cols: Q R P V Y L H S
pafu: +8.36 +8.21 -2.55 +1.42 -1.17 +2.87 +0.11 +4.54
lof: +8.09 +8.60 -3.04 +1.72 -2.18 +3.38 +2.50 +5.58
ful: +6.16 +8.16 -3.04 +1.73 +1.86 +3.25 +1.40 +5.13
doniz: +6.16 +5.17 -3.04 +1.73 +1.86 +0.99 -1.32 +2.84
metis: +8.36 +8.21 -2.55 +1.43 -1.17 +0.99 -1.32 +2.84
Mari: +5.17 +4.91 -3.00 +2.05 +1.62 +0.62 -1.39 +2.65
down: +3.38 +3.25 +0.99 => L
shift -1: +8.36 => +8.35
shift -1: +5.17 +4.91 -3.00 +2.05 => +5.16 +4.90 -3.01 +2.04
tail: -2.55 +1.43 => -1.17 +0.99 -1.32 +2.84
tail: +8.36 +8.21 -2.55 +1.42 -1.17 => +2.87 +0.11 +4.54
shift -1: -2.55 +1.42 -1.17 => -2.56 +1.41 -1.18

cols: T X N G U J E B D Z
basik: -6.87 +3.43 -4.34 -2.21 +2.02 +1.84 -0.54 -3.51 -2.29 +4.27
fugo: -1.13 +7.52 -7.09 +5.07 -1.62 -5.62 +4.11 -1.38 -6.57 +2.78
sig: +2.98 -8.05 -0.90 -0.13 -0.29 -0.96 -0.54 +2.18 +1.28 +7.25
Faz: +3.80 -1.49 +6.66 -5.33 +0.04 +2.77 -2.23 -1.38 -3.71 -0.95
Dule: -4.41 +0.15 +0.47 -2.73 -0.95 +2.31 +2.84 -2.80 -5.85 +3.52
fod: +2.98 -8.87 -1.59 +0.91 +0.70 -1.89 -1.81 -1.38 +2.00 +6.51
sosis: -5.23 +0.15 -0.21 -2.73 +3.67 +2.31 +2.84 -2.80 -5.14 +3.52
kez: -4.41 +0.15 +0.47 -2.73 +3.67 +2.31 +2.84 -2.80 -5.85 +3.52
sovu: +7.09 -4.77 +1.16 +2.99 -0.95 +3.70 +2.84 +7.88 +4.85 +5.76
Dupi: -1.95 -2.31 -7.09 -2.73 +0.04 -0.96 -2.65 +0.76 +2.71 -6.18
tizi: -1.13 +7.52 -7.09 +5.07 -1.62 -5.62 +4.11 -5.65 -3.71 -3.19
down: +6.66 +0.47 -1.59 -0.21 +0.47 => N
asked: -4.41 +0.15 +0.47 -2.73 +3.67 +2.31 +2.84 -2.80 -5.85 +3.52 => kez
shift +1: +2.99 -0.95 +3.70 => +3.00 -0.94 +3.71

cols: Dizev tis gir mipo duzi lidab piz dano
pesu: +3.51 -3.38 +0.31 -2.05 -3.20 +0.76 +2.56 +2.81
pemu: -0.83 +3.50 -1.38 +5.22 -3.74 -3.83 +4.58 -0.86
pufa: +5.62 +3.61 -7.14 -4.25 +7.26 -0.08 -1.79 +6.59
tobu: +2.25 +0.97 +5.08 +3.76 -2.15 -3.83 +4.59 -0.86
gid: -0.47 +5.98 -4.67 -1.46 -3.89 +5.19 +4.60 -0.86
rup: -3.29 -4.49 -4.66 -1.46 -3.89 -0.10 +4.58 -0.85
tail: -1.38 +5.22 -3.74 -3.83 => +4.58 -0.86
shift -1: -0.08 -1.79 => -0.09 -1.80
tail: +5.19 +4.60 => -0.86
shift +1: -7.14 => -7.13
tail: -4.67 -1.46 -3.89 => +5.19 +4.60 -0.86
tail: -3.38 +0.31 -2.05 -3.20 => +0.76 +2.56 +2.81

cols: M K F C
fedu: +2.86 -5.43 -1.92 +2.54
zete: -5.73 +3.84 +2.27 -0.58
vake: -5.73 +3.84 +2.27 -3.19
nofez: +4.62 -2.87 -2.29 +3.23
Peg: -5.73 +3.84 +2.27 +4.43
sif: -5.31 -3.70 +0.85 -1.83
pesik: +5.58 -5.43 -1.91 +2.54
guz: -5.73 +3.84 +2.27 +5.88
tail: +2.86 -5.43 -1.92 => +2.54
down: -1.92 +2.27 +2.27 -2.29 +2.27 +0.85 => F
down: +3.23 +4.43 -1.83 +2.54 +5.88 => C

cols: Zug kek bute viges
Totel: -0.54 +2.74 +2.01 -6.76
sorop: +1.80 +0.82 +4.77 +5.26
Gose: -0.57 +2.64 +2.12 -6.73
miguk: +0.30 +0.05 -2.40 +6.96
Bafa: -0.60 +2.34 +2.04 -6.71
vamep: -1.36 +0.67 -7.13 +1.96
down: +0.82 +2.64 => kek
down: +4.77 +2.12 -2.40 +2.04 => bute

cols: bomu Rosi boma pugo Musu Mip posep dif mokev
Kiza: -2.76 +1.19 -1.31 -0.94 +1.15 -5.63 -0.85 +2.45 -4.04
Ribi: -2.76 +1.19 -1.31 -0.94 +1.15 -5.63 +1.21 +2.45 -4.04
kule: -2.76 +1.19 -1.32 +3.90 -0.67 -0.08 +0.94 -0.24 -3.13
down: -0.94 +3.90 => pugo
tail: +1.21 +2.45 => -4.04

cols: Netu Vokog Lon sogig tefar Pul Tise pegoz
beno: -2.61 +6.11 -1.77 +1.84 +1.96 +8.56 +1.96 -1.69
nev: -0.30 +3.37 -6.62 +1.65 +0.73 +7.98 +0.73 -3.08
nok: +3.01 +2.38 +1.25 -4.44 +1.66 +0.20 -5.46 -4.55
Vizak: +2.28 +6.31 -2.39 +1.70 +6.01 -2.48 +6.01 +5.65
zatad: +0.10 -2.37 +0.26 -5.43 -5.45 +5.86 -5.45 -4.55
kube: -6.04 +1.99 -3.29 +4.78 -5.58 -6.85 -5.58 -5.42
raleg: +6.30 +4.61 +5.51 -5.07 +0.21 +2.29 +0.21 -2.65
garek: -0.08 -2.68 +1.49 -4.44 +1.66 +0.21 -1.25 -6.78
dozi: +5.73 +1.63 +3.60 +4.14 -2.36 +0.80 -2.36 +0.70
rorev: +0.27 +6.78 +1.45 -1.29 +1.45 +7.25 +1.45 -0.51
Buni: -3.17 +0.63 -0.86 +1.90 -0.88 -3.01 -0.88 -2.26
vem: -2.85 +2.71 +4.79 +2.90 -3.26 -4.89 -3.26 -0.52
tail: -1.77 +1.84 +1.96 => +8.56 +1.96 -1.69
tail: -4.44 +1.66 +0.20 => -5.46 -4.55
tail: +0.21 -1.25 => -6.78
down: +3.01 +2.28 => Netu
shift +1: +4.78 -5.58 -6.85 -5.58 => +4.79 -5.57 -6.84 -5.57

cols: kefi dimat bada Pafe dit lufit gimat zatem
Giso: -8.36 -0.15 +3.05 +8.57 +2.94 -0.52 +2.02 -3.47
sem: -1.12 -0.40 -0.96 +0.20 -0.25 -1.06 -1.41 +1.21
duv: +0.13 -0.49 -4.93 -1.38 +0.09 -1.43 -2.68 +0.52
Fanem: +0.28 +0.76 +2.15 +1.31 -2.36 -1.36 +1.38 -0.37
Seru: -6.30 -2.27 +5.01 +6.46 +4.42 +1.12 +2.20 -1.17
dira: -3.98 -1.86 -0.01 +4.02 -0.29 -2.95 +2.54 -4.69
Tedal: -1.31 -0.51 -3.32 +0.46 +3.07 +1.49 -2.78 +1.66
pimi: -1.05 -0.26 +1.22 +1.13 +0.72 +0.60 +0.57 -0.39
fipot: +1.11 +0.29 -3.37 -2.93 -0.71 -0.32 -1.19 -0.51
nekof: +6.62 +3.57 +6.45 -7.60 +3.55 +8.64 +0.52 +7.27
Sida: +0.34 -0.42 +4.92 -0.78 +1.27 +3.25 +2.55 -0.81
shift +1: +2.54 => +2.55
down: -0.40 -0.49 +0.76 => dimat

cols: sut gupe vopu Zuvub Fudo vosav sal
Rader: +0.10 +0.04 -0.47 +0.09 +0.05 -0.15 -1.48
Ladag: -0.34 +7.96 +1.14 -0.15 -0.52 +0.62 +0.88
Teko: -0.19 -5.63 +0.18 -0.36 +1.27 -0.84 -2.65
Basi: +0.49 +1.25 +1.15 -0.15 -0.52 -0.92 +1.27
gozi: -0.29 +6.92 +0.23 +0.09 -0.22 +1.90 +1.35
shift -1: +1.15 -0.15 => +1.14 -0.16
tail: +1.14 -0.15 -0.52 => +0.62 +0.88
shift +1: +0.04 -0.47 +0.09 => +0.05 -0.46 +0.10
down: +0.05 -0.52 +1.27 => Fudo
down: -0.36 -0.15 +0.09 => Zuvub
shift +1: -0.22 => -0.21
down: -0.92 +1.90 => vosav

cols: kibal nugut gofe teg Kod
natu: -1.14 -1.38 +0.40 +0.77 +2.41
dav: +7.12 -2.55 +0.10 -6.15 +4.17
nog: +3.16 -2.03 -0.33 +1.25 +3.47
birer: +0.89 -1.71 -0.08 +1.39 +3.17
Nera: +3.74 -2.16 -0.35 +1.09 +3.56
lavop: +2.10 -1.73 -0.25 +1.23 +3.31
bom: +6.72 -2.80 +0.12 -5.26 +3.82
ber: +2.00 -1.75 -0.21 +1.52 +3.19
sira: +5.90 -3.37 -0.27 -2.05 +2.98
Lol: -1.65 -1.18 +0.38 +0.74 +2.15
shift +1: +0.77 => +0.78
down: +0.89 +3.74 +2.10 +6.72 => kibal
shift +1: +0.10 => +0.11
down: +1.39 +1.09 +1.23 => teg
down: -1.73 -2.80 -1.75 -3.37 -1.18 => nugut

cols: vav Zuzo nanud Zupas nur vek
tal: -6.43 +3.94 -1.39 -2.09 +0.13 -1.88
sizom: -1.27 +3.84 -0.75 -1.61 -0.66 -2.31
miru: -3.11 +1.52 -2.34 +2.41 +4.07 +1.65
nof: -6.43 +3.94 -1.39 -2.09 -2.82 +0.35
didep: -1.27 +3.84 -0.75 +2.96 +0.86 +0.21
vuki: -3.05 -1.96 +0.89 -0.32 +0.76 -1.34
Rif: +1.94 -2.12 +0.83 -1.55 +1.55 -0.92
down: -1.61 +2.41 -2.09 => Zupas
down: -1.88 -2.31 +1.65 +0.35 +0.21 -1.34 => vek
shift +1: -2.12 +0.83 -1.55 => -2.11 +0.84 -1.54
shift -1: +0.13 => +0.12
shift -1: -0.75 => -0.76

cols: Nov movo Mab Fafi medez bag viris Kanum Lil ribu
mar: +2.53 +1.55 -0.01 +1.32 +2.52 +0.29 +3.22 -1.78 +1.54 -0.86
lepup: +2.34 -1.82 -2.31 -6.75 +3.10 -5.48 +0.50 +1.23 +4.71 +2.91
Sos: +2.34 -1.82 -2.31 -6.75 +3.10 -5.48 +0.50 +1.23 +4.98 -5.06
bir: -4.07 -2.76 -2.31 -6.76 -4.93 -0.46 -5.81 +1.44 +3.17 +1.87
Disu: +2.53 +1.55 -0.01 +1.32 +2.52 +0.29 +3.22 -1.78 -2.16 -0.86
down: +2.91 -5.06 +1.87 => ribu
tail: -6.76 -4.93 -0.46 -5.81 => +1.44 +3.17 +1.87
down: +3.17 -2.16 => Lil
down: +2.91 -5.06 +1.87 -0.86 => ribu
shift +1: -4.93 -0.46 => -4.92 -0.45
down: -6.75 -6.75 => Fafi

cols: Fega vas bira luz
tigu: -6.68 -3.71 -2.74 -3.88
sus: +0.28 -5.26 -3.69 +0.79
buto: -6.38 -5.52 -3.71 -4.20
liro: -3.53 +5.37 +0.51 +1.94
Nuve: +0.46 -5.57 -2.58 -0.87
bov: -1.11 -5.54 -3.87 -4.78
Vovo: -6.54 -8.23 -5.45 -4.53
tas: -4.95 -7.48 -3.09 -8.36
fuzal: -1.69 +5.38 +0.51 -3.71
tail: -5.57 -2.58 => -0.87
tail: +5.37 +0.51 => +1.94

cols: sifa nutu vuzez Bemif kuno nuvam sino dis Bomon
Fezez: +2.24 +4.46 -3.56 -3.30 +0.00 +0.00 -2.01 -0.87 +0.00
nume: +2.13 -4.58 +2.05 -3.12 +3.70 -4.23 +1.71 -2.95 +0.00
teda: -1.47 -2.23 +0.12 -7.29 +4.51 +2.58 -0.17 -1.26 +2.21
nipod: +0.00 -1.07 -4.44 -0.82 -1.08 +3.80 +0.13 -1.52 +0.82
kapaz: +3.41 +1.50 +3.16 +1.70 -3.18 -4.74 +1.53 -0.26 +0.00
Faf: +2.40 -0.59 -8.80 +0.00 +0.00 +4.33 +0.88 -5.92 -4.69
muzu: +1.06 -1.73 -5.11 +0.00 -2.23 +2.25 +2.33 +0.00 +0.00
down: +0.00 -4.69 => Bomon
down: +2.21 +0.82 +0.00 => Bomon
shift -1: -8.80 => -8.81

cols: mok Gebu vupal laka
mav: +3.50 +5.88 +4.14 -3.86
viz: -4.73 +5.87 +4.14 +3.27
fufa: +3.09 -7.01 -0.89 +4.16
tail: +5.87 +4.14 => +3.27
shift +1: -4.73 +5.87 +4.14 => -4.72 +5.88 +4.15

cols: Duve tasu Geb Gota
Dov: +0.75 -6.60 +0.14 +6.05
zor: +3.13 -2.02 +1.11 +7.81
vuz: +5.43 +2.30 +1.99 +6.79
neba: +5.75 +3.01 +2.16 +6.67
geno: +0.75 -6.60 +0.13 +8.88
Vetu: +1.69 -4.84 +0.52 +8.43
pemos: +3.38 -1.53 +1.20 +7.72
somo: +4.20 -0.03 +1.51 +7.37
tail: +0.75 -6.60 +0.13 => +8.88
shift -1: +5.75 => +5.74
tail: +3.13 -2.02 +1.11 => +7.81
down: +5.75 +0.75 +1.69 +3.38 +4.20 => Duve

cols: Zubo Devi sot Leda sema
daso: -1.07 -0.21 -1.33 -3.07 -1.10
gipa: +1.44 -2.55 -2.96 +1.21 -3.05
zivo: +7.63 -3.80 +2.91 +3.11 +1.83
zolof: +7.63 -3.80 +2.91 +1.21 -2.03
shift -1: +1.44 -2.55 -2.96 => +1.43 -2.56 -2.97
down: -1.33 -2.96 +2.91 => sot
shift -1: -3.80 +2.91 => -3.81 +2.90
down: -2.55 -3.80 -3.80 => Devi
shift -1: -2.55 -2.96 +1.21 => -2.56 -2.97 +1.20

cols: Ponof denu Vave Tun molod sani tonak lolu geg sumun
giz: +6.20 +2.07 +0.71 -4.94 +5.88 +0.33 +4.75 -3.75 +1.65 -6.52
sekub: +4.94 +1.17 -4.59 -6.11 +6.10 -1.55 +8.27 +4.76 +0.33 +6.84
karag: +6.20 +2.07 +0.71 -4.94 +5.88 +0.33 +3.04 +4.76 -2.65 +5.54
fodi: +7.63 +3.40 -3.59 -5.29 +5.74 -1.15 +7.69 +4.76 -2.66 +6.84
tail: -3.75 +1.65 => -6.52
shift -1: +0.71 -4.94 => +0.70 -4.95
tail: +7.63 +3.40 -3.59 -5.29 => +5.74 -1.15 +7.69 +4.76 -2.66 +6.84
tail: +4.76 -2.66 => +6.84
shift +1: +4.76 => +4.77
down: +5.88 +6.10 => molod
tail: +4.94 +1.17 -4.59 -6.11 +6.10 => -1.55 +8.27 +4.76 +0.33 +6.84

cols: nufi vazep vivi Muv sapo Zepak kazef
dig: +3.43 +3.33 -2.59 -2.64 +2.95 -5.36 -3.98
vaser: -2.86 -2.20 +2.36 +2.63 -0.55 +0.99 -2.67
naz: +1.11 -2.34 -0.10 +4.31 +0.29 +1.49 -2.55
suno: +2.33 +4.79 +2.46 -2.86 +5.70 +2.16 -1.57
rufel: -2.51 +3.13 -4.97 -1.09 +0.37 -6.17 +2.95
sevil: -3.96 -1.60 -1.93 -4.18 +0.31 +2.58 +4.25
Natid: -1.13 +0.40 +3.15 -7.29 +3.19 +4.37 -0.98
kov: +0.29 -0.10 -3.73 +3.42 -0.42 -3.23 +1.93
tuz: -0.79 -0.05 +0.14 +5.60 -1.27 +1.69 -1.67
visaf: +2.63 +0.08 -5.05 -0.14 +1.04 -2.93 -0.53
down: -2.51 -3.96 -1.13 +0.29 -0.79 => nufi
down: +4.37 -3.23 +1.69 -2.93 => Zepak
down: +2.63 +4.31 => Muv
down: -7.29 +3.42 +5.60 -0.14 => Muv
tail: +3.43 +3.33 => -2.59 -2.64 +2.95 -5.36 -3.98
down: -2.64 +2.63 +4.31 -2.86 -1.09 -4.18 -7.29 +3.42 +5.60 => Muv

cols: gof Bufo femi Baga vipan sege buka memiz Nuf
Buso: +2.98 -4.60 +1.41 +0.89 -1.92 +3.11 +2.43 +0.28 -3.40
Gan: +0.13 +2.21 +0.74 -2.09 -1.05 +1.57 +0.25 -1.60 -1.82
supo: +3.08 -8.74 -2.34 +0.83 -1.05 +1.58 -1.37 -2.72 +1.64
Givu: -1.60 +4.58 -2.35 +3.53 -0.36 +0.68 -0.27 +2.63 -1.40
Gelen: +0.44 -0.81 -1.23 +2.26 -1.29 -0.61 +4.19 -0.47 +0.66
volod: +1.05 +0.20 +2.93 +2.41 -0.40 -0.89 -1.38 -2.72 +4.07
dap: -1.60 +4.59 -2.35 +0.83 -0.30 -1.40 -1.54 +3.49 +2.09
ludos: +1.76 -0.41 +6.32 +1.64 +1.01 -3.05 +3.59 -0.57 +5.43
down: -0.89 -1.40 => sege
down: +0.25 -1.37 -0.27 +4.19 -1.38 -1.54 +3.59 => buka
tail: -1.60 +4.59 -2.35 => +0.83 -0.30 -1.40 -1.54 +3.49 +2.09
down: +0.13 +3.08 -1.60 +0.44 +1.05 -1.60 => gof
tail: -2.09 -1.05 +1.57 => +0.25 -1.60 -1.82
tail: -1.37 -2.72 => +1.64
tail: -2.35 +0.83 => -0.30 -1.40 -1.54 +3.49 +2.09

cols: Tino zifi duto lev ketus Dodip
Zorig: +1.99 +2.12 -4.07 +2.56 +0.98 +0.25
guvaz: +0.17 -7.44 -1.43 +2.47 -3.70 -3.02
lar: +1.62 +2.12 -4.07 +2.56 +0.99 -2.01
nasu: -1.88 +1.25 +0.17 +4.54 +2.14 -1.71
dar: +5.05 +2.70 -4.94 +0.96 +0.07 -3.00
Mupit: -2.20 +6.72 +6.17 -3.32 +0.60 -1.38
Dola: +0.53 +3.09 -0.74 -3.82 +0.90 -1.99
geso: -1.56 -0.89 +1.89 -6.60 -4.81 +4.48
norur: +5.05 +2.70 -4.94 -2.09 +0.07 -3.00
voma: +1.99 +2.12 -4.07 +2.56 +0.98 -6.58
tugi: -3.69 -1.07 +4.27 +5.18 +7.18 -8.86
asked: -1.88 +1.25 +0.17 +4.54 +2.14 -1.71 => nasu
shift -1: -0.89 => -0.90
shift +1: +2.14 => +2.15
tail: +6.72 +6.17 -3.32 => +0.60 -1.38

cols: Fafe Datev Bis zosok nubo dibeg Turon Zeva seb zeg
Bina: -1.10 -3.99 -0.14 -2.97 +2.84 -0.14 +2.23 -1.17 +2.11 -1.67
rofen: -0.19 -5.02 +0.59 +0.12 -1.55 -1.81 -5.41 +1.11 +1.19 -0.58
Bif: -1.85 -0.58 -0.51 -4.27 +0.77 +3.77 +2.43 +0.94 -0.28 +2.56
nuge: -1.40 +0.29 -0.93 -2.89 -1.02 +0.43 -5.31 +0.51 -6.50 -1.97
nas: -2.76 -1.42 -2.07 -1.49 -2.53 +0.93 -1.32 +0.51 -6.49 -0.63
bur: -1.55 +0.69 +2.24 -0.24 -5.72 +1.01 -2.30 -0.72 +3.86 -0.08
Mudiv: +1.28 +0.81 -1.58 -1.76 +0.43 -0.97 +0.29 +1.88 -1.05 -0.48
down: -2.30 +0.29 => Turon
tail: +0.29 +1.88 => -1.05 -0.48
shift +1: +0.93 -1.32 +0.51 => +0.94 -1.31 +0.52
tail: +0.51 -6.50 => -1.97

cols: zoz Pas nenal luf geda
Sano: +7.77 -1.81 -7.13 -4.81 -3.55
bota: +3.81 +2.20 -7.33 +5.36 -0.74
vagen: +7.77 -1.81 -7.14 -4.98 -5.16
domas: -2.37 -1.24 +6.97 +1.25 +1.65
sasu: -1.46 +7.40 +1.71 -7.74 -3.00
paro: -8.01 -4.98 -4.74 -5.26 -2.21
gef: +0.87 +1.01 +6.62 -4.31 +2.44
Zogaf: -8.15 +5.71 +0.71 -5.60 +2.59
tail: -4.98 -4.74 -5.26 => -2.21
down: +5.36 -4.98 +1.25 -7.74 -5.26 -4.31 -5.60 => luf
down: +2.20 -1.81 -1.24 +7.40 -4.98 +1.01 => Pas
shift -1: -1.46 +7.40 => -1.47 +7.39
down: -1.81 -1.24 +7.40 -4.98 +1.01 => Pas
tail: +7.77 -1.81 -7.13 => -4.81 -3.55

cols: vufus Vab zut Lanu bol fuvof dovan rupo giliv mafe
gusop: -2.54 -2.84 -0.74 -4.78 -5.36 +2.26 +3.83 -6.40 +0.06 -4.48
revi: -2.06 -1.19 +0.93 -2.34 -3.24 +3.08 +5.27 -1.57 +1.04 +2.58
nupu: -1.63 -4.01 -0.99 -7.02 -4.81 +3.16 +1.40 -6.30 -1.27 -7.92
vinif: -0.74 -2.01 -1.35 -4.43 -5.06 +2.72 +5.35 -6.36 +0.66 -5.25
bibe: -0.53 -1.91 +3.22 -5.54 -3.51 +4.62 +4.04 -6.97 +1.54 -4.49
lif: -3.16 -3.07 -6.89 -3.03 -5.73 +5.03 +1.80 -6.73 -4.76 -8.39
down: -1.57 -6.30 => rupo
shift -1: -3.07 => -3.08
tail: -0.53 -1.91 +3.22 -5.54 => -3.51 +4.62 +4.04 -6.97 +1.54 -4.49
shift +1: -1.27 => -1.26
down: -4.01 -2.01 => Vab
shift +1: -6.30 => -6.29
down: -4.78 -2.34 -7.02 -4.43 -5.54 => Lanu

cols: nasaf Petig seda Timi
Kirom: +4.68 -0.37 +0.17 -0.22
Romu: +0.29 +0.77 +0.45 -0.10
Dubel: +0.32 -0.33 +7.80 +0.15
Zov: +5.40 +0.72 +0.29 +0.33
Bivif: +0.26 +0.93 +0.04 -0.26
fafa: -0.57 -0.93 +0.36 +0.46
Fosa: -0.11 +0.67 +0.36 +0.01
Beto: -0.10 +0.41 +1.06 -0.03
gagi: -0.28 +1.22 +0.82 -0.07
Feguv: +0.26 +0.93 +0.35 +0.13
Sogor: -6.47 +0.15 +0.18 +0.14
niro: -0.01 +7.81 +0.40 +0.12
shift +1: -0.28 +1.22 +0.82 => -0.27 +1.23 +0.83
tail: -0.57 -0.93 => +0.36 +0.46
shift -1: +0.18 => +0.17
down: +4.68 +0.29 +0.32 +5.40 +0.26 -0.57 -0.11 -0.10 => nasaf
shift -1: +0.93 +0.04 => +0.92 +0.03

cols: zovur rumu Biv fas Mavi
bam: -6.15 +0.71 -3.76 -2.55 -0.28
zuluv: +3.58 -1.03 +0.21 +0.75 -3.01
guzil: -6.03 -0.08 -0.91 -0.67 -1.65
vara: +7.15 -1.46 -3.77 -2.55 -0.33
lezo: -2.20 +1.09 -1.81 +4.87 -1.61
boz: -1.40 -2.11 -1.14 -2.50 -0.76
vini: -0.52 -0.71 +1.33 -0.70 +0.90
Nuse: -0.37 -0.23 -3.36 +2.21 +1.57
Zus: -0.52 -0.23 -3.37 -0.70 +0.06
roput: +0.33 -0.58 +0.94 -1.75 -0.80
tail: -0.23 -3.36 => +2.21 +1.57
tail: -3.76 -2.55 => -0.28
down: -0.23 -0.58 => rumu

cols: Domi kude rudo kanob
Basov: -4.44 +5.55 -1.66 -5.68
rik: -0.28 +0.85 +4.09 +2.41
Pude: +1.65 +0.85 +4.09 +2.41
Bega: -4.44 +5.55 -1.66 +7.67
asked: -0.28 +0.85 +4.09 +2.41 => rik
down: +0.85 +5.55 => kude
shift -1: +5.55 -1.66 => +5.54 -1.67
tail: +1.65 +0.85 => +4.09 +2.41
asked: -4.44 +5.55 -1.66 -5.68 => Basov

